Each row below holds a small network's activations on one input, seen along a few directions.
Each table varies a few parts of the input and shows all the possible inputs, shuffled.
A made-up example of a description, with smaller parts first: one of 5 places around a ring, together with either a single point or one of 11 places around a ring or (one of 2 separate values, together with one of 6 places along a line).
Shared parts are said once, and a part with two or three values counts as separate values.
In the rows, zero is written as 128.

Other details of the inputs shift rows strongly along two fixed directions, in all tables alike. That doesn't count.

Rows:
x1: [129 114 107 173 137  76 108 131 160  76 124 127 120]
x2: [132 186 151  77 161 120 164 169  95  95 103 154 155]
x3: [163 237 147 133 103  98 124 168 172 118 168 178 127]
x4: [134  76 115 124 131 173 144  84  86 147  83  94 152]
x5: [123 120 112 169 120 113 100 117 172 114 158 119  96]
x6: [118 191 150  69 170 117 156 179  96  95 103 153 143]
x7: [146 120 110 161 110  97 100 120 161 128 157 109 109]
x8: [155 117 118 173  97  98 107 120 155 127 149 133 119]
x9: [126 187 154  75 139 157 162 150 105 142 109 166 148]
x10: [ 93 193 159  66 162 161 152 152 108 134 125 156 127]
x11: [ 93  69 114 111 147 154 135 112  85 148 123  87 129]
x12: [129 106 118 169 106 100 104 125 169 115 149 136 121]
x13: [153 238 156 121 102  92 118 187 185 114 164 199 119]
x14: [132 120 111 168 114  97 106 118 170 123 164 112 107]
x15: [ 81  63 121 112 144 148 132 111  94 136 116  94 131]
x16: [133 124 110 170 114 110 101 108 173 113 146 134 110]
x17: [116 187 160  65 142 144 154 174 103 141 126 162 137]
x18: [116 196 151  64 150 158 152 154 100 138 118 156 135]
x19: [147 117 110 166 103 107  95 115 172 117 134 137 113]
x20: [ 94 185 163  68 159 159 149 154 113 134 123 160 131]
x21: [121  69 116 119 141 155 136 105  76 155 115  87 138]
x22: [126 187 159  75 135 152 163 159 107 143 113 170 147]
x23: [159 125 114 170 104  96 107 115 162 130 155 114 121]
x24: [ 96  67 117 116 151 166 132  93 102 140  98 108 134]
x25: [173 112 125 180  91 108 117 115 158 130 133 135 119]
x26: [ 81  66 116 108 147 152 130 114  88 143 124  82 121]
x27: [ 92 189 153  78 181 117 154 178 105  95 106 151 132]
x28: [133 112 119 169 108 105 100 119 177 116 142 143 120]
x29: [122 119 114 164 116  96 102 120 173 119 165 110  97]
x30: [137  79 123 117 140 158 146  94  78 160 101  78 150]
x31: [132 123 108 173 115 110 103 115 172 117 157 124 107]
x32: [133  78 118 121 135 172 145  92  78 152  92  85 154]
x33: [136  70 125 127 132 159 147  98  79 156 101  99 139]
x34: [139  65 118 119 153 141 150 103  77  99  75  92 158]
x35: [145 118 104 166 110 109  95 116 162 120 148 117 108]
x36: [127 108 115 171 103  95 105 124 163 117 158 130 116]
x37: [153 226 148 128 102  85 115 185 167 121 183 168 112]
x38: [122  59 119 124 135 156 140 102  93 149 100 105 138]
x39: [114 179 155  69 142 141 152 169  95 143 132 152 135]
x40: [126 193 150  74 143 160 161 146  99 141 114 158 147]
x41: [117 106 122 164 108  98 101 128 170 111 150 130 116]
x42: [171 118 121 178  83 112 118 114 164 126 126 138 124]
x43: [133  69 118 123 128 172 148  88  89 149  79 102 147]
x44: [ 86  59 124 113 153 161 125 102 103 138 101 101 131]
x45: [173 122 122 179  96 103 108 118 146 133 151 117 122]
Each input here is: one of 5 places along a line, together with either a single point or one of 8 places around a ring.
- The inputs of x23 and x30 match in every part but the place on the line of 5. If x8 is changed in the same way as x23 into x30, which row does it become? => x33
- Which other rows agree with x16 in the place on the line of 5? List them by row number. => x1, x11, x12, x14, x24, x28, x31, x36
- A walk changes only the place on the line of 5. It starts at x26 and steps to x11. List the rest of the walk in order. => x37, x21, x45

Rows:
x46: [111 180 162  80 131 134 149 174 119 135 135 174 138]
x47: [112  75 107 120 161 140 134 105  86 128 111  77 131]
x48: [110 179 160  77 134 128 150 178 110 140 146 157 136]
x49: [121 186 156  81 147 119 158 179 102 118 126 150 144]
x50: [120 182 158  84 144 127 157 172 107 115 114 166 146]
x51: [149  98  90 205 109  90  80  88 193  93 138 112 105]
x52: [110 192 152  80 142 137 147 166 113 143 156 140 122]
x53: [107  88 106 119 161 152 129  95  99 126 107  86 130]
x54: [237 211 136 185  58  86 118 138 184 125 150 171 135]
x55: [138  92  90 207  95  97  74  92 195 119 168 105  92]
x56: [108  69 118 121 148 151 137 104 100 117  82 115 140]
x57: [100  62 119 115 144 142 131 114  83 152 126  83 127]
x58: [ 95  67 120 118 142 168 128  99 112 144 102 113 127]
x59: [180 203 166  96  97 164 169 144 105 178 129 164 157]
x60: [167 200 135 170 101  51 105 171 186  91 181 151 111]
x61: [152  85  95 211 100  86  82  93 197  88 131 123 108]
x62: [ 90  74 113 115 151 172 126  90 106 149 107  97 124]
x63: [ 96  59 121 120 138 162 130 103 106 142  97 119 131]
- The inputs of x61 and x58 match in every part but one. If x53 is changed in the same way as x61 into x58, which row does it become? => x55
- What do these inputs look like to the network? => one of 2 separate values, together with either a single point or one of 8 places around a ring
- Change only the choice among 2 separate values in x54. List by row number the other rows that result. => x59
